Each row below holds a small network's activations on one input, seen along a few directions.
In each table, some parts of the input vary, and every possible input appears once, in random order.
A made-up example of a description, with smaller parts first: values(2) and (point or ring(9) or (ring(5) and line(6))).
Shared parts are said once, and a part with two or three values counts as separate values.

Other details of the inputs vary at random and push rows far along three fixed directions, the same in every table; ignore that.

Table:
x1: [ -2 -15   9   6   0  15 -17  -2 -11   8 -21  -7   6]
x2: [ -3  -7   0  16   1  18 -27   2  -4   7 -17   7  -2]
x3: [ 13  35   1 -16  -6  -9  18  -6  16  -1  20   7  -8]
x4: [-19 -17 -31  14   3 -20  29 -26  21 -28  -9   7 -15]
x5: [ 26  17  16 -30 -13  -4 -25  30  -9  42  -5  -9  17]
x6: [ -9 -18  -7  14   8   7 -14  15 -18  10  -5   8  21]
x7: [ -3 -15  12  -2  12   6 -18  10 -18   2 -19   0  -6]
x8: [  0 -18  11  -4  11   8 -16   3 -20   5 -20  -4   1]
x9: [-11 -13  -9   3  14  -9  22 -11   7 -52   4  -8 -12]
x10: [-37 -30   2   5  -6  -1 -20 -36 -14 -10  38 -15 -29]
x11: [ 17  13 -10  -8  -6  -6  36   9  16   9  30   4   4]
x12: [ -3  -2  -8  14   9  12 -31   4  -9   5 -14   0   0]
x13: [-34 -37   0  -4  -8   0 -17 -38 -18 -11  35 -19 -25]
x14: [ 15  28   5 -12 -20  -5  22  -2  21  -3  16   0  -3]
x15: [ -9  -9 -15   7  11  -1  25 -25   5 -46   3 -14  -5]
x16: [ -8  -5   9  15   7  12 -25  -2  -2   8 -17   4   3]
x17: [ 25  13  24 -28 -21   2 -21  28  -3  43  -7  -1  15]
x18: [  3  25  -2 -10 -13  -9  32  10   9   0  28   7  13]
x19: [  1 -22  -5  24  10   5 -12   8 -13  18  -4  10  16]
x20: [ -2  -3  -3  11  10  16 -25   0 -14   8 -15   7  -8]
x21: [ 13  35  -4 -13  -6 -13  13  -2  20  -5  21   0   0]
x22: [ 10   9  -4  21  36  16  42  18  10 -12 -42  16  25]
x23: [  4  21  -3 -13 -26 -37  31   0  20   8   3   6  -4]
x24: [ 21  23  -7  21  30  11  24  10   5 -25 -50   2  16]
x25: [-10  -9  19 -31 -38 -14 -26   2   1  21  49 -10 -18]
Each input here is: values(2) or ring(5) or (values(3) and line(6)).
Question: List by row number the other inputs of the same sort as x23.
Answer: x4

Table:
x26: [ 23  19 -10  16  25  10  36  18  10 -22 -27  14  24]
x27: [ 48  49  14 -19   5  12   6  38   5  18 -30   6  24]
x28: [ 12  24  -4 -14 -10 -14  41 -11  29 -35   7   5 -14]
x29: [  8  14  18  -7  -9   8 -39  16  -9  38 -17   2   1]
x30: [ 12  30  -5 -10  -8  -7  42 -17  25 -32  11  -1  -9]
x31: [-28 -15 -10   7 -14 -10   6 -28   7  -7  42  -4 -12]
x32: [ -9 -13   5  12  16  17 -11 -10 -12 -10 -16  -2  -7]
x33: [  9   7  18 -14  -9  -2 -37  20 -11  37 -21  -2   2]
x34: [-15 -16 -11  25  14   5 -13  -3  -4  -3 -12   7   1]
x35: [-11 -20  -9  22  19  11  -7  -4 -10  -1  -7   4   3]
x36: [-14 -20 -13  21  13   0 -12  -1  -7  -5 -15   6   1]
x37: [ 36  55   4 -34 -25 -14  12  14  24  13  16   3  -4]
x38: [-13 -21 -12  20  13   2  -7  -5 -10  -3 -15  -1   7]
x39: [-15 -26  -6  17  17   3  -1  -1 -12  -1 -13   3   3]
x40: [ 13  11  12 -13  -8   1 -42  19 -13  34 -18  -3   1]
x41: [ 14  21   0 -20  -3 -11  44  -4  19 -40  15  -4  -4]
x42: [  5   9  14 -37 -29  -9 -26   5  -6  22  44 -15  -7]
x43: [-11 -17   4   9  11   3 -11 -10 -10 -11 -25 -10  -3]
x44: [-25 -26  -3   0 -13  -8   9 -17   4 -13  46  -4  -9]
x45: [-21 -21 -15  -2  -8 -12   6 -21  -1 -11  44  -5 -15]
x46: [-29 -14 -10   7 -14 -12   1 -24   9  -9  42   2 -17]
x47: [ -8 -11  -1  14  14  11 -17 -12  -8 -12 -19  -9  -4]
x48: [-16 -20   0  24  15  13  -5   1 -10  -5  -5   4  10]
x49: [ 26  18   1   3  20  11  36   7   9 -25 -43   9   6]
x50: [  7   4  10   1  -4   9 -25  21 -14  51  -4   8  14]
x51: [-22 -22 -10  -2  -9 -11   4 -15  -1 -17  48  -8  -8]
x52: [ 27  25  -7   4  18   4  28   6   8 -28 -44   2  10]
x53: [-11 -14   9  11  15  18 -13  -5 -12 -16 -13  -5   0]
x54: [  6  17 -15  -3 -10 -18  49  -6  31 -24  15  14  -4]
x55: [-17 -24  -7  19  11  -1  -3  -4  -8   0 -17  -1   7]
x56: [-20 -16   2  -9 -17  -9   0 -31   6 -18  30 -14 -22]
x57: [ 19  12  -7  11  23   3  43  21   9 -21 -32  12  24]
x58: [  2   6  16 -37 -29 -14 -20   0  -5  31  38 -12 -15]
x59: [-19 -23  -7  20  11  -3  -7  -1  -5  -3 -18   6   2]
x60: [ -5 -17  -1   7  17  10 -14  -7 -16 -14 -18  -6  -7]
x61: [ -2  -1   7 -23 -32 -12 -11   4   0  43  47   0  -5]
x62: [ 15  11  15 -12  -1  13 -37  17 -16  38 -11  -4   3]
x63: [-16 -25  -5  22   8   5  -2  -6  -5   1 -16   3   6]
x64: [ 36  43  16 -40 -26  -8  24  19  19  12  20   1   5]
x65: [  8   6   4   2  -6   4 -30  19 -10  49  -7   2  17]
Question: What do these inputs look like to the network?
Answer: values(2) and line(4) and ring(5)
Question: The inputs of x56 and x47 match in every part but the ring(5) part. If x63 is changed in the same way as x56 into x47, which row does it become?
Answer: x65
Question: The inputs of x35 and x50 match in every part but the ring(5) part. If x27 is changed in the same way as x35 into x50, which row does it become?
Answer: x53
Question: Change only the ring(5) part in x62. List by row number the other rows that result.
Answer: x32, x49, x58, x60
Question: Change only the values(2) part in x60. List by row number the other rows that result.
Answer: x45

Table:
x66: [-16  -9   6  -8 -20 -10 -11  -8  -1  14  27  -8  -4]
x67: [ 14  11  -8   8  22   1  50   7  16 -44 -22   8  12]
x68: [-23 -23 -20  19  11  -8  14 -29   4 -38   7  -4 -15]
x69: [ -5   1  18 -28 -14  -4 -25 -14  -7  -1  16 -17 -27]
x70: [ -5 -20  10  18  11  12 -48  24 -24  40 -50   7  14]
x71: [ -8 -10   1 -12 -13  -5 -14  -4 -10   9  35  -8  -5]
x72: [ 25  35  -2 -12  -7  -6  16  16  10  15  -5   4  15]
x73: [ 29  31  -1 -16  -1  -4  15  24   7   9   1   3  16]
x74: [-13  -6   1  -3 -17  -7 -14 -12   2  17  28  -1 -13]
x75: [ 27  32   5 -13  -2   2  16  23  11  11   3   8  14]
x76: [ -3   2  13 -21 -20   0 -30 -15  -1  -3  20 -19 -19]
x77: [-18 -28  -1  48  41  29 -17  -1 -20 -12 -62   6  14]
x78: [ 11  20 -17  17  17   0  43  -2  22 -37 -26  18   2]
x79: [ 29  32   6 -13  -5   4  19  20   8  12   2  10  13]
x80: [-12 -15   5 -12 -17  -7  -8  -8  -3  16  27  -7  -8]
x81: [-24 -25 -12  18  12   5  19 -30   4 -37  12  -1 -15]
x82: [-13 -12   3  -7 -20 -14 -12  -9   1  16  24  -5 -10]
x83: [-22 -26 -18  14  14  -1  18 -28   0 -38  11  -6 -13]
x84: [  0 -24  18  14  15  22 -42  27 -33  36 -42   1  20]
x85: [ 26  34  -8 -12  -8 -11  12  19  13  14  -8  10   8]
Question: What do these inputs look like to the network?
Answer: values(2) or (values(3) and line(6))
Question: Change only the values(3) part in x74. List by row number the other rows that result.
Answer: x68, x82
